A small network was shown many inputs. Here are its activations along a few directions, one row for each input.
Each table varies a few parts of the input and shows all the possible inputs, shuffled.
A made-up example of a description, with smaller parts first: line(4) and (point or line(9) or (values(2) and ring(5))).
Shared parts are said once, and a part with two or three values counts as separate values.

Other details of the inputs shift rows strongly along two fixed directions, in all tables alike. That doesn't count.

Table:
r1: [  1   6  27  -3 -13   5   3   8  36 -18  -4 -30 -12 -13  -7 -13]
r2: [ -9 -38   6   5  -4  -5 -28 -68 -15 -10 -26  27  -5  32 -21 -39]
r3: [ 22  18 -43  -5  22 -22  29 -21 -75  11  29 -14 -15  -2   2   5]
r4: [-15 -57 -18  15 -20   6 -69 -97 -26  11 -30  57   4  49 -10 -48]
r5: [ 18  34  26   6 -24  12  37  64  68 -11  24 -53 -10 -42  -1   5]
r6: [-15   3  42  24 -23  19  -2  94  96   5  21 -50   4 -38   8   2]
r7: [-23 -29  32   7 -36  38 -57 -36  56   7 -28  39  10  21   7 -27]
r8: [-63 -50  44   6  18  45 -98 -12  33  19 -26  34  23  21  29  -8]
r9: [ 12   8 -27  -4   2   8  -2 -48 -22 -10 -47  82   5  26 -18   4]
r10: [-18  -6  10  -6  24   1 -15  36  -7   2   6 -18  15 -14  21  18]
r11: [ 14  23 -20 -13  19 -25  45  45 -35   7  35 -49  -2 -25  23  28]
r12: [-10 -18 -25 -17  24 -15 -38 -72 -75  12 -10  47  16  39  -3  -5]
r13: [  42   31  -61  -17   23  -57   57  -34 -120  -10   38  -19  -14    7
   -9   17]
r14: [ 32   9 -28  -4   2 -41  57 -37 -48 -16  14 -27 -28   5 -26 -19]
r15: [-12 -22 -11 -14  28 -21 -38 -71 -72   1 -13  54  19  48 -10   1]
r16: [ -9   8  10  -7  31 -10   3  15 -18   6  18 -11   2   4  -3  22]
r17: [ 22  57  -1  -1   4  15  71  90  58  -9   1 -28 -12 -50   3  42]
r18: [-20   7  17  -3  23  11   1  58  27  23  25 -41   3 -26  25  20]
r19: [ 13 -18 -20  11 -11 -29   4 -53 -38  -4   3   6  -7  23 -26 -25]
r20: [ 40  28 -13   7  -2 -55  87  39 -16 -22  49 -71 -23 -25 -33  16]
r21: [-16 -23 -20 -14  15   2 -42 -38 -52  16 -11  30  16  17  21  -5]
r22: [ 35  48  18   5 -20  -4  65  79  51 -20  39 -70 -18 -54 -15  13]
r23: [ 39  23  -8  -2 -21 -31  39 -36 -24 -26  13   6 -13  11 -36  -4]
r24: [ 33  14 -30  -1 -29  -3  10 -48 -20  -5   3  11 -16   7 -16 -24]
r25: [ 36  12 -23   9 -25 -20  18 -36 -24  -8   6  21  -7  14 -29 -16]
r26: [ 22  41  -9  -4   4   0  56  36  18 -18 -14  13  -6 -14 -12  35]
r27: [-60 -31  56   4  -9  84 -75  42 112  11 -79  65  36  -1  39   4]
r28: [ -5 -20 -31 -19  19 -17 -35 -75 -77  16  -8  48  12  41   2  -7]
r29: [-27 -15   9 -11  18   7 -31  11 -15   9  -4   4  19   2  27   8]
r30: [ 20  -5  -8  10 -19 -32   8 -27 -20 -13   9  13  -1  20 -33  -8]
r31: [-38 -44  -2  -7  18  27 -92 -72 -28  30 -25  65  18  38  13 -21]
r32: [ 29  27 -32 -13  27 -54  55 -11 -95 -20  38 -23 -10   5 -10  25]
r33: [ 31  43 -31  -5  -8  12  60  53  14  -1 -13  -3  -7 -36  11  27]
r34: [ 18  26  10  18 -28  19  32  84  71   7  27 -56 -11 -50   8   1]
r35: [ 23   9 -47 -14  -9   2  17 -58 -41  -3 -46  75   3  30  -9   7]
r36: [ -64  -52   59   29  -34   72 -102   45  124   28  -28    6   26   -7
   30  -29]
r37: [  2   6  23  20  -5 -10  34  78  52  -7  31 -75  -9 -42  -6   4]
r38: [ -2 -10  19   3   0 -16  25   0  12 -17   2 -27 -13   3 -16 -11]
r39: [-38   1  46   5  21  22 -13  96  51   4  19 -59  10 -42  38  24]
r40: [ 10   5 -32 -12  17 -29  19 -27 -74   3  23  -8  -4   9  15   8]
r41: [  9  20 -22  -4  16 -11  33  41 -33   6  37 -50  -9 -33  24  20]
r42: [-33 -26  45  23 -19  25 -17  70  99  14   6 -52   5 -27  23  -9]
r43: [ 10  19  28  -9 -10 -14  38  19  29 -23  10 -44 -18 -15 -15  -1]
r44: [ 16  28 -17  -7  31 -26  34  22 -44   4  35 -28  -9 -16  -8  23]
r45: [-47 -53  22  -1  23  13 -91 -78 -31   6 -32  72  23  61   3 -14]
r46: [-10  22  22   6  27   4  25  80  17   3  36 -63  -3 -40  15  27]
r47: [-43 -38  67  29 -30  57 -80  28 105   7 -30  25  25   1   5 -23]
r48: [ 27 -11 -33   9 -31 -14 -10 -83 -37   0 -10  54  -4  42 -25 -26]
r49: [-42 -14  36   0  25  31 -47  37  38  24   2 -10  15  -9  22   7]
r50: [ 56  50 -52 -10   3 -26  82   3 -50 -23 -13  25 -11  -8 -25  30]
r51: [ 43   9 -49  -8  -1 -50  69 -58 -69 -11  17 -21 -34  15 -25 -19]
r52: [ 28  45 -22 -11  32 -37  60  56 -46  -1  49 -54  -8 -36  -4  35]
r53: [ 19   3 -12 -17 -19 -13  16 -56 -18 -10  -1  -2 -20  13 -10 -18]
r54: [ -2 -17 -32  -7  -7  21 -36 -91 -19   3 -65 112  11  50  -5  -7]
r55: [  19    8  -32  -17   28  -49   22  -36 -100  -13   14   12    4   24
   -7   17]
r56: [-27  -9  52  -3 -19  31 -31  17  80  -5 -16 -24  -2 -15  13 -19]
r57: [-43 -43  48  24 -30  41 -69  31  94  16 -15   6  20   3  18 -17]
r58: [ -1 -15 -37  -5  -6  27 -37 -83 -18   6 -64 105   7  42  -2 -12]
r59: [-39 -29  20   2  17  24 -48  -2  13  21  -4   6  12  10  28   1]
r60: [ 16  18  -2 -10 -18   4  25   5  20  -6  11 -45 -25 -24   3 -14]
r61: [-15 -31   6   6  -9  15 -20 -24  19   7 -14  -8  -9   4   7 -37]
r62: [ 42  34  -2   9 -19 -28  62  36  11 -21  31 -32 -11 -19 -29  15]
r63: [ -4  12 -14 -11  21  -1   3  29 -20  20  22 -25   3 -22  19  14]
r64: [-15 -23  24  22 -22  11 -43   6  41   0  -7  11  12   7 -12 -19]
r65: [-34 -11  42   2  -5  52 -36  34  78  -3 -63  57  26   1  17  19]
Each input here is: line(5) and (values(2) or ring(5) or ring(6)).
Question: The inputs of r7 and r5 match in every part but the line(5) part. If r53 is changed in the same way as r7 into r5, which row does it become?
Answer: r56
Question: A walk changes only the ring(5) part. It starts at r31 and steps to r3. List the rest of the walk in order.
Answer: r41, r21, r63
Question: Change only the values(2) part in r50. List by row number the other rows that result.
Answer: r9
Question: Which other rows agree with r23 in the line(5) part? List them by row number.
Answer: r15, r16, r20, r26, r30, r32, r38, r43, r45, r55, r62, r65

Table:
r66: [ -3   6 -17  -8  39 -25 -13 -19 -66  10  23   1   4  15  -2  16]
r67: [-23  -8  11 -10  29  -8 -40 -11 -45   6  12  17  18  15   5  16]
r68: [ 62  49 -62   5  -9 -40  82   6 -52  -7  24  -1 -17  -8 -29  18]
r69: [ 25  48  -6  -1  -4  10  68  80  41  -8   9 -47 -14 -52  10  28]
r70: [-13 -39  12   7 -14  -4 -48 -55  -4  -5 -17  29   7  29 -12 -29]
r71: [-32 -51  27  -1 -21  26 -68 -79  17  -2 -40  34  -1  37   3 -45]
r72: [  7  25  13 -12 -12  16  38  27  48  -2   2 -38 -17 -31   8   3]
r73: [ 11  -9 -12  14 -16  -3 -10 -18   2  10  12   4  -1   7 -10 -16]
r74: [-13  -6   9  -2 -17  47 -24   4  53  11 -34  15   4 -10  22 -18]
r75: [  5  11 -28 -11  44 -30  31  12 -71  10  22 -14  -1   2  12  29]
r76: [-22 -17  37  29 -17  22 -25  54  75  14   4  -8  15 -13   5  -1]
r77: [ -4 -19  -1   8 -19  13 -44 -31   2   2 -36  75  21  29  -6  -5]
r78: [-34 -28   1  -5  31  10 -70 -47 -36  23  -1  28  16  25  13  -6]
r79: [  0  15   6  16 -17  30  12  76  77  16   7 -29  -2 -42  18   8]
r80: [ -6  23  41  -5  -7  25  30  72  84 -11   0 -43  -6 -37  11  17]
r81: [  7   0  -4  -8   0  -2   1 -54 -14 -13 -31  51  -3  34 -25  -4]
r82: [ 14  19 -30 -16  32 -37  13 -18 -83   3  39 -19  -3   2   0  15]
r83: [ -5  25  22   8   3  31  26  88  76  -2 -10 -22   1 -40   9  23]
r84: [-11  -2  15  -7  -2  23  -6 -18  37  -1 -24  17  -7   3  -3 -10]
r85: [-26 -32 -10 -13  19   8 -69 -73 -62  25  -3  35  11  31  16 -22]
r86: [-72 -36  56  -3  29  37 -69  60  43  16 -21   4  37  -3  51  25]
r87: [ 18 -13 -19   3 -27  -4 -10 -43 -17  10   9   3  -5  11  -4 -29]
r88: [  9  -1   2  14 -21  -4   1  14  20   4  18 -13   2  -7  -2  -6]
r89: [ 61  56 -65  -8   2 -31  97  -2 -51 -11  16 -19 -32 -24 -22  11]
r90: [-29 -18  65   8  -4  16 -21  34  63 -22 -16  -8  12  -1  -2   2]
r91: [  7 -20 -11   2  -4 -28  -3 -90 -53 -23 -17  46  -8  50 -38 -21]
r92: [-43 -28   7  -4  35  19 -44  14   1  26 -12  -1  16   0  42  10]
r93: [-54 -53  59  22  -9  33 -77   5  71   4 -29  21  21  17   1 -24]
r94: [ 54  45 -25  -9  -4 -56  97   5 -45 -35  43 -59 -33 -16 -31   8]
r95: [ 23  -1 -42  -1 -28   6 -13 -61 -28   8 -16  41  -6  20  -3 -25]
r96: [ 19   7  -6  12 -13 -19  14  17  -6  -6  17  -1   7  -1 -17   7]
r97: [ 30  34 -50 -22  33 -38  72  24 -84  12  46 -59 -16 -27  23  26]
r98: [ 28  32  -4 -16   2 -23  47  -7 -17 -27  -5  14  -8   3 -26  19]
r99: [-16  -4  53  15  -5   4   0  79  68 -15  11 -45  12 -28  -1   8]
r100: [-14   3  21  15 -25  39 -17  66  80  11  -6  -5   9 -26  22   5]
r101: [ 12 -27 -30   3 -11 -28 -16 -93 -59  -6  -7  35  -8  41 -30 -36]
r102: [ 28  34  -1   4  -3 -23  77  47  14 -19  36 -80 -33 -34 -15   7]
r103: [ 13 -22 -20  -2 -19 -20 -11 -69 -39  -4   1   4 -12  20 -16 -39]
r104: [-26  -7   0 -13  34   4  -8  29 -20  16   8 -20  12  -9  38  27]
r105: [ 15  10 -13  -6   0   3   3 -24 -19 -15 -32  55   7  17 -16   7]
Question: What do these inputs look like to the network?
Answer: line(5) and (values(2) or ring(6))
Question: The inputs of r72 and r81 match in every part but the line(5) part. If r95 is changed in the same way as r72 into r81, which row does it become?
Answer: r68
Question: The inputs of r74 and r89 match in every part but the line(5) part. If r97 is changed in the same way as r74 into r89, which row does it become?
Answer: r92
Question: Change only the values(2) part in r78. List by row number the other rows that result.
Answer: r92
Question: Which other rows agree with r69 in the line(5) part? List them by row number.
Answer: r70, r80, r82, r88, r94, r100, r104

Table:
r106: [-24   1   7  -2  -8  44 -29  50  58  27 -10   3  21 -24  42  17]
r107: [-52 -12  42   2  22  61 -35  76  83   8 -31  -8   9 -31  30   6]
r108: [-44  -7  44  -1  33  -5 -19  46  10  10  38 -62   9  -9  28  16]
r109: [-45 -51  30   4  36 -27 -70 -31 -53   2   6  14  29  37  -3  -5]
r110: [ 30  49 -15  -5  32 -21  50  50 -30 -20  21 -20  -4 -31 -21  47]
r111: [-10  12  -3 -14  14  12  32  36  27   8 -16  -7  -6 -15  23  25]
r112: [ 13  11 -27  -9  31 -13  -3 -58 -59   1 -15  66  11  39 -29  24]
r113: [ 36  22 -32 -16  19 -43  22 -49 -98 -25  -4  49  10  22 -18  25]
r114: [-31 -19  15   3  14  10 -44  27  -3  36  45 -46  14  -5  43  -1]
r115: [ 17 -17   2  11 -20 -31 -16 -72 -25 -26 -20  57   9  50 -48 -24]
r116: [ 30  38   3 -19  -4 -17  44  -6 -14 -20  27 -34 -20 -10 -21   6]
r117: [ 18  30  -9 -17   9 -10  58  61  -7 -11   7 -18   3 -25  17  38]
r118: [ 24   0 -22  -9  -8 -25  24 -76 -51 -17  -9  13 -24  21 -25 -28]
r119: [-36   0  50  -6  42 -16 -13  42  -6   3  51 -51  19  -4  11  38]
r120: [-49 -17  47  -4  15  58 -35  74  77   3 -36 -12  16 -32  50  13]
r121: [-16   4  17  -5  17  24 -13  39  13  -5 -19  11  17 -11  19  18]
r122: [ 37  56 -52  -3  10 -11  43  40 -35  16  41 -30 -12 -42   2  20]
r123: [-38 -17  -4   3   4  48 -81 -38  18  44 -27  64  15  25  21  -8]
r124: [-30 -24  56  29 -25  31 -18  62 119  -6 -22 -12   9 -18   1 -11]
r125: [ 44  48 -56 -20  12 -25  75  23 -42   8  18 -27 -11 -24   6  33]
r126: [  7  29 -23   1  21  13  28  27   5  28  10  -1  -5 -13   4  21]
r127: [ -1 -15   1 -19 -19  10 -40 -80 -14   2 -16  31  -3  29  -5 -30]
r128: [ 45   6 -45   1 -22 -35  30 -76 -62  -8   7  15 -24  19 -38 -32]
r129: [  8 -36 -23  16 -32  -5 -18 -66   3   0 -29  48  -1  36 -22 -36]
r130: [ 43  40   5   7  -6 -41  70  28  -9 -40  36 -40 -18 -20 -45   9]
r131: [ -54  -82    1   10   23    2 -110  -71  -59   25  -18   38   28   48
   18  -38]
r132: [-61 -57  21  -9  31  10 -80 -61 -27  19 -16  12  11  49  27 -19]
r133: [ 21  -8  -9  15 -33 -11  11  -9  16  -3  -2  -7 -13   0 -20 -26]
r134: [-17 -37  20 -12 -33  42 -91 -69  22  14 -22  44  12  28   9 -38]
r135: [-14 -26 -13  10  22 -18 -27  25 -44  30  46 -52   6 -12  23  -1]
r136: [ 18   5  -2   2 -36   6  -7 -10  11   8  22 -15 -12 -13  -4 -22]
r137: [  -5  -24  -37  -14   24  -37  -36 -102 -113   12   18   23    0   52
   13  -24]
r138: [-13   3  26 -12   4  12  -3  46  19 -13 -19  20  31  -2  19  34]
r139: [ -8  25   4  -2  30  17  17  47  28  14   2  -2  -3 -16   0  33]
r140: [-10   8  -3  -2  -4  33 -24  38  14  20   1  -2  15 -29  40   9]
r141: [-19   8   8  -4  25  23 -29  19  11   0 -20  21   7  -9   5  12]
r142: [ 52  -4 -64   9 -38 -37  13 -91 -68   3  11  41 -15  32 -37 -42]
r143: [-12 -16  20  16 -15  25   8  24  70  -3 -24 -10  -7  -8   5 -11]
r144: [ 17  29 -30 -12  -9   4  26  41 -11  12  15 -19   0 -26  31  28]
r145: [ 27   8 -18  27 -37   2  30  16  24  11  21 -11  -9 -11   0  -7]
r146: [-10 -41   2  10 -40  21 -72 -71  13  18 -18  51   5  27  -9 -51]
r147: [-38 -44  -1 -20   2  31 -49 -57 -11   6 -67  76  18  40  28  -9]
r148: [-23 -25  54  25 -22  15 -27  40  93 -20 -22   9  14  -2 -12  -4]
r149: [-30   2  78  -1 -10  24 -42  27  73 -16   0  -9  12  -4   0   6]
r150: [-33 -12  77  10 -19  37 -35  48  99  -8  -8 -24  10 -21  10 -12]
r151: [ -5 -19 -39  -8  14  12 -52 -80 -55  12 -34  69   9  26  -7 -17]
r152: [ 40  21 -21  -2 -10 -31  67 -19 -23 -25  12 -31 -37 -11 -29 -17]
r153: [-65 -44  51   9  36   8 -53  65  21  12  16 -52  22 -18  25   8]
r154: [-18 -18  49  21 -23  16 -20  30  82  -7 -18  -9   2  -2  -6 -19]
r155: [  8   2 -26  -6  42 -61  55  27 -80   6  49 -84 -24 -22   5  10]
r156: [  1  -5  23  23 -16  11  17  22  51  -9 -10  -2  -2   3  -8   2]
r157: [ 25  24  -7  10 -15 -15  72  39  28 -17   9 -54 -30 -30 -17  -6]
r158: [ 24   3 -15   9 -17 -19  59   5  22 -22  -7 -25 -23  -8 -21 -15]
r159: [ 51  26 -43  13 -25 -24  75  -7 -14  -7  17 -16 -25  -2 -21  -3]
r160: [ 22  11 -17 -25  -5 -18  21 -74 -43 -16  -6   2 -24  17 -15 -22]
r161: [ 37  32  -8  -6 -20 -16  50  12   0 -12  31 -49 -28 -28  -9 -11]
r162: [-12 -21 -10 -14  14  -3 -49 -85 -47  -5 -47 109  26  60 -11  14]
r163: [-16 -19  29  34 -46  35 -24  54 108  16  -4 -16   5 -21  17 -22]
r164: [ 19  25  24  -2  -9 -18  32  18   6 -29  24 -25  -8 -17 -32  10]
r165: [-10   4   0  -6   7  30 -17  33  15  11 -15  -3  16 -20  34  12]
r166: [ -4  22 -15  -8  30  16  26  17   9  11 -12  -5 -10 -13   6  18]
r167: [ 43  48 -46 -20   3 -24  82  40 -45  -4  20 -31 -11 -27  13  33]
r168: [ 60  66 -62 -23  20 -53 112  17 -75 -14  30 -18 -19 -14 -15  46]
r169: [ 34  27  -5   6 -12 -27  52   2 -12 -26  21 -28 -21  -9 -35  -6]
r170: [  2 -29  -1  19 -17  -9 -18 -76 -14 -22 -30  80  10  48 -44 -11]
Question: The inputs of r129 and r148 match in every part but one. If r137 is changed in the same way as r129 into r148, which row does it become?
Answer: r119
Question: What do these inputs look like to the network?
Answer: line(5) and (values(2) or ring(5) or line(6))
Question: Change only the values(2) part in r119. List by row number the other rows that result.
Answer: r109
Question: Change only the line(5) part in r116. List by row number the other rows that result.
Answer: r127, r134, r149, r160
Question: A walk changes only the ring(5) part. It starts at r110 and steps to r113. List the rest of the walk in order.
Answer: r138, r162, r112
Question: A walk changes only the line(5) part. It starts at r106 and steps to r125. List the rest of the walk in order.
Answer: r111, r168, r162
